These are the activations of a small neural network, seen along a few directions. Each row is one input.
In each table, some parts of the input vary, and every possible input appears once, in random order.
A made-up example of a description, with smaller parts first: line(6) and (point or line(11) or (values(3) and ring(8))).
Shared parts are said once, and a part with two or three values counts as separate values.

Other details of the inputs vary at random and push rows far along three fixed directions, the same in every table; ignore that.

Table:
R1: [  2 -35  72 -41 -25 -25   1  14  -8 -26  35]
R2: [ 2  0  2 -1 -1 -3 -2 -3  7 -7 -7]
R3: [-3 10 -3  1  4 -5  1 -1  0 -5  1]
R4: [-3  7 -5  1  2  0 -3  2 -3 -4 -3]
R5: [ 12 -49 -20 -10  22   5 -43  15  -4   2 -11]
R6: [ 0  4 -1  4 -2 -1 -1 -6  5 -2 -2]
R7: [  2   7  -6   1   1   3   5  -8   5  -2 -11]
R8: [-3 -6 -7  3  8  3 -9  1 -7 -1 -6]
R9: [ 1  3 -7  0  8 -2 -2  4  2 -3  0]
R10: [-4 -3 -3  2  0  1 -3  5 -2 -3 -2]
R11: [-2  1  1 -3  5 -3 -5  0  1 -6  2]
R12: [-6 13  8  1  2  0  5 -3 -3 -8  0]
R13: [  5 -11   1   4 -15   7   3  -1  -3  43  13]
R14: [  2  -4   4   4 -14   3   9  -3   2  40   8]
R15: [ 0  1 -8  4  9  4  0  2 -2 -4 -2]
R16: [ -7  -1   0   9  -7   8   9  -2 -10  35  11]
R17: [ 15 -47 -19  -8  10   5 -36  15   6  -1 -20]
R18: [-7  5 -5  4  1  3  0  1 -3 -3 -2]
R19: [-1  4 -9  3  5  4  2  4  1 -6 -1]
R20: [ -2  17   5   0   1  -7   9  -1   0 -11   5]
R21: [ 2 -1  1 -6  1 -3 -4  4 -3 -5  4]
R22: [ -1   7   5  -2   4  -5   1   0   2 -10   5]
R23: [-3  7 -3  3  5  2 -2  0 -2 -2 -6]
R24: [ 1  2  2 -3  7  3  0  2  1 -6  1]
R25: [ 1 10  2  5 -1  3  2 -7  3 -5 -5]
R26: [ 3  6 -4 -1 -6 -2  8 -5  3 -4 -5]
R27: [  2  -6   5  -3  -5  -2   6  -6   0 -10  -4]
R28: [ 1  3 13 -2 -8 -9  3 -3  4 -9  2]
R29: [ 1 -3 -2  3 -6  2 -1 -1  3 -8 -4]
R30: [ -3  10   3   1  -1   0   8   1  -2 -11   5]
R31: [ 5 -1  7 -2 -2  1  0 -3  4 -4 -7]
R32: [-1  7  1  8 -4  2  6 -8 -1 -9 -4]
R33: [-1  5  0 -1  5 -1  1  1  4 -5  4]
R34: [-6  9  0  3  4 -2  0 -3  0 -3  0]
R35: [-3 -2 -2 -1  5 -4 -8  4 -1 -1 -2]
R36: [ 1 -2 -5  0 -5  0  6 -4  4 -9 -7]
R37: [ 0 10 -3  1 -5 -5 10 -7  6 -3 -6]
R38: [-1  7 -5  1 -1 -2  6 -9  7 -4 -6]
R39: [-2 -1 -2  9 -5 11 11 -3 -9 41 17]
R40: [  1 -15   3  -2  -2   9  -3   1  -6  37  14]
R41: [ 5  3  2 -1 -6 -2  3  0  3 -4 -5]
R42: [ 0 -7 -5 -2  4  2 -7  5 -2 -5  0]
R43: [ 2 10 -4  0  3 -2  2  3 -1 -7  1]
R44: [ 1 -3  0  1 -7  6  9  3 -5 34 18]
R45: [-7 11 -5  6  4 -2  0 -1  2 -3 -4]
R46: [ 0  7  1  7 -4  2  9 -7  0 -5 -8]
R47: [ 1  5 -4  1 10  3 -3  1  0 -4 -2]
R48: [-4  4  0  1  1 -6 -2  3  0 -5 -2]
Each input here is: ring(6) and (values(3) or line(5)).
The inputs of R7 and R26 match in every part but the ring(6) part. If R25 is changed in the same way as R7 into R26, which row does it become?
> R13
The inputs of R11 and R42 match in every part but the ring(6) part. If R6 is changed in the same way as R11 into R42, which row does it become?
> R29
Change only the values(3) part in R27. List by row number the other rows that result.
> R32, R46
Change only the ring(6) part in R15. List by row number the other rows that result.
> R9, R19, R24, R33, R44
Start at R34 and move only the ring(6) part, one step at a time. The first step leads to R35. Which rows follow, in order?
> R4, R18, R8, R12
